A small network was shown many inputs. Here are its activations along a few directions, one row for each input.
In each table, some parts of the input vary, and every possible input appears once, in random order.
Descriptions start from the smaller parts, as in this example, which fits no table here: one of 3 separate values, together with either a single point or one of 9 places along a line or (one of 5 places around a ring, together with one of 6 places along a line).
Shared parts are said once, and a part with two or three values counts as separate values.
In the rows, zero is written as 128.

Other details of the inputs vary at random and push rows far along two fixed directions, the same in every table; ignore that.

Rows:
R1: [102 115 151  90 150 168 178 139 152 149 114 150 163 131 121]
R2: [126 146 166 107 144 172 141  49 112 185 139 164 149 155 111]
R3: [153 119  43 178 135  75  71 202 121  58 149  92 130  79 120]
R4: [127 107 148  81 139 180 118  87 102 122 119 145 107  61  79]
R5: [ 90  91 177  75 148 182 137 113 138 140 121 149 179 121 100]
R6: [102 161 200 142  81  73 155 168 171 163 105 120 163 203 218]
R7: [157 109  83 180 145  93  99 180  96  56 123  88  63  81 129]
R8: [148 140  48 169 155 114  38 148 107  80 141 115 118 115  96]
R9: [106  91 173  74 120 203 123  57 105 144 133 189  97 101  94]
R10: [ 96 131 179 126  89  82 173 182 178 123 112  92 170 137 183]
R11: [ 92  95 202 104  92 106 172 166 189 153 108 143 178 193 231]
R12: [116 143 193 110 116 117 198 135 167 221 104 131 148 222 210]
R13: [123 127 145 139  68  96 154 125 163 131 116 132 159 145 176]
R14: [128 100 152  73 146 144 130 110  76 129 142 139  91  91  61]
R15: [187 184  41 185 132  59  89 137 113  97 148  86 110 116 137]
R16: [165 139  77 148 135  79 133 139 117 105 162  93 127  90 109]
R17: [ 65  95 161  97 118 227 103  57 119 128 170 174 146 107  51]
R18: [163 139  36 172 141  77 115 209 132  72 143  97 118  98 122]
R19: [136 148  97 123 134 137  83  80  86 129 143 133 130 131  44]
R20: [118 111 114 111 149 176 151 107 145 143 135 114 133  98 103]
R21: [126 123 164  64 160 174 107  67  70 155 126 157  84 138  60]
R22: [129 151  75 121 170 157 104 123  97 133 134 142 118 148  80]
R23: [167 144  74 195 148  78  77 167  95  65 101  90  53 119 161]
R24: [156 112  67 216 115 112  80 155 134  38 110 118  60  67 179]
R25: [100 117 131 108 130 139 118 133 104 111 169 118 137 105  51]
R26: [ 89 140 134 104 148 173  85  80  91 133 160 140 126 141  35]
R27: [137 130 148 107 141 193  82  61  83 147 121 180  87 103  74]
R28: [109 113 106 125 131 186 132 116 142 127 137 171 137 123 121]
R29: [148 160 107 139 130  74 154 166 143 161 121  82 115 189 188]
R30: [131 136 175 123  84  72 203 131 184 163 122 126 161 169 242]
R31: [136 137 167 105 116  93 195 128 164 154 120 106 171 132 180]
R32: [128 156 135 136 134 126 152 151 159 163 103 155 143 184 176]
R33: [155 116  84 187 143 126  94 154 121  46 102 101  78  47 137]
R34: [112 113 181  72 112 108 181 120 119 164 138 125 166 159  85]
R35: [136 123 143 161 159 179  89  94  93 118 108 155  76 122 118]
R36: [117 125 173  93  95 112 178 120 155 144 105 118 178 132 128]
R37: [153 140 100 153 109  27 184 226 162 140 128  58 127 152 213]
R38: [166 153  47 211 124 103  38 169 133  74 126 124 128 102 154]
R39: [118 138 134 123 130 195  92  40  95 159 137 173 147 124  39]
R40: [102 106 191  94 105 135 212 127 186 197 124 136 148 189 206]
Description of these inputs: one of 5 places around a ring, together with either one of 2 separate values or one of 6 places around a ring.
The inputs of R23 and R35 match in every part but the place on the ring of 5. If R22 is changed in the same way as R23 into R35, which row does it become?
Answer: R32
The inputs of R39 and R34 match in every part but the place on the ring of 5. If R12 is changed in the same way as R39 into R34, which row does it become?
Answer: R37
Change only the place on the ring of 5 in R2. List by row number the other rows that result.
Answer: R15, R16, R30, R31

Rows:
R41: [122 132 153  78 141 140 162 103 136 191 138 138 174 165 121]
R42: [104  96 207  96 119 154 186 122 144 158 121 149 142 149 165]
R43: [142 114  85 180 112 139 106 134 150  86 133 122 116  93 145]
R44: [171 152 109 134 111  45 167 168 147 140 100  97 136 153 189]
R45: [172 162  58 151 137  99 114 135 122 121 143 122 126 113 118]
R46: [118 127 102 122 151 147 128 148 110 122 143 119 123  99  75]
R47: [167 146 117 126 123  51 159 170 153 135 115  92 140 133 185]
R48: [132 117  89 175 109 134  98 123 146  88 124 137 123  85 130]
R49: [140 123  84 173 132 125 116 162 145  74 119 124 105  82 168]
R50: [125 152 143 113  99  78 155 139 133 148 145 121 134 165 148]
R51: [104 123 116  95 136 179 100  69  96 145 177 139 144 110  42]
R52: [100 116 177  88 138 119 143 141 126 174 133 133 164 200 143]
R53: [113 104 128 111 160 213 117  71 100 131 121 160  92 113  89]
R54: [148 127  79 189 118 140  85 129 137  98 142 121 114  93 149]
R55: [109  98 149 116 136 189 121  85 113 122 132 170 126  85  87]
R56: [114 125 173  82 103 105 172 111 116 164 135 120 129 166 121]
R57: [ 97 117 190  97 103 154 149 118 157 147  96 159 157 157 146]
R58: [105 124 178 102 138 160 164 110 141 161 117 162 121 175 168]
R59: [103 104 184  82 141 115 164 160 122 151 127 136 158 175 134]
R60: [143 148 123 145 121  45 135 196 137 127 122 111 131 187 190]
R61: [116 136 118 128 126 106 153 172 153 139 125  99 141 150 129]
R62: [ 93 116 172  78 103 122 176 117 142 160 146 125 162 166 113]
R63: [ 91 103 177 100 133 165 173 119 165 150 112 148 142 166 165]
R64: [119 128 156 144 104 115 131 128 154 145 113 138 144 144 183]
R65: [164 150  95 145 112  48 164 194 156 119 116  96 151 122 184]
R66: [105 128 175  73 145 142 174 123 112 185 117 121 124 177 102]
R67: [120 120 158  77 130 130 187 116 149 176 126 136 179 169 124]
R68: [120 121  89 150 153 194  86  96 123 111 141 146 115  98 112]
R69: [136 154  67 160 138 116  96 159 128 122 144  98 124 112 110]
R70: [118 117 133 110 135 205  83  64  92 121 113 171 101  97  61]
R71: [127  92 144 115 150 202 109  73 106 124 145 148 102  87  90]
R72: [131 124 112 147 114  62 134 195 151 112 121 101 148 167 171]
R73: [127 106 113 128 162 185  98 100 116 100 130 140  95  82 109]
R74: [146 169  96 155 121  60 141 195 146 132 123  95 115 154 168]
R75: [118 114 126  82 141 169 103  72  89 124 172 130 115  87  34]
R76: [101 128 184 104 130 130 169 114 138 160 124 119 171 176 119]
R77: [111 102 201  97 122 141 152  97 138 152 110 149 128 131 154]
R78: [130 150  96 153 147 145  87  99 102 118 151 113 142 113  73]
R79: [165 126  76 190 114 119  97 135 125  89 121 114  79  88 154]
R80: [158 146 112 183  99  79 133 169 156 114 122 115 101 138 214]
R81: [103 110 131  83 133 172 126  88  95 125 168 145 137  93  41]
R82: [153 135  99 153 120  50 119 193 122 109 112  98 110 158 170]
R83: [146 118  91 139 152 103  82 153 102  91 140 108 111 109 107]
R84: [144 144  96 167 135 102 115 148 113  86 134 103 137  94 106]
R85: [138 150 150 137 121  78 155 137 120 136 104  96 131 165 149]
R86: [129 130 116 151 122 152 101  91 118 121 133 164 107 105 118]
R87: [137 146  94 166 111 140  67 130 137  99 116 138 126  95 136]
R88: [152 146 105 156 143  96 101 134 111  96 132  88 121  99 110]
R89: [102 120 194  63 149 135 176 133 126 182 124 115 133 164 117]
R90: [114 118 203  92 116 141 138 120 143 145  93 148 132 139 158]
R91: [141 132  97 164 111 131  86 151 130  71 107 142 118  69 131]
R92: [145 159  89 155 155 149  87  92  88 109 154 130 119 110  56]
R93: [146 154  95 163 113 132  77 129 127  95 116 152 105 103 131]
R94: [136 115 110 148 124 161  93  85 107 112 120 152  92  88  99]
What is each input in this table made of?
Answer: one of 6 places around a ring, together with either one of 4 places along a line or one of 5 separate values
The inputs of R53 and R49 match in every part but the place on the ring of 6. If R66 is changed in the same way as R53 into R49, which row does it become?
Answer: R46
Change only the choice among 5 separate values in R78. List by row number the other rows that result.
Answer: R41, R51, R52, R69
List by row number the other rows that have the place on the ring of 6 in common with R48.
Answer: R43, R57, R61, R62, R63, R67, R72, R76
Change only the place on the ring of 6 in R87. List by row number the other rows that result.
Answer: R57, R70, R90, R91, R93
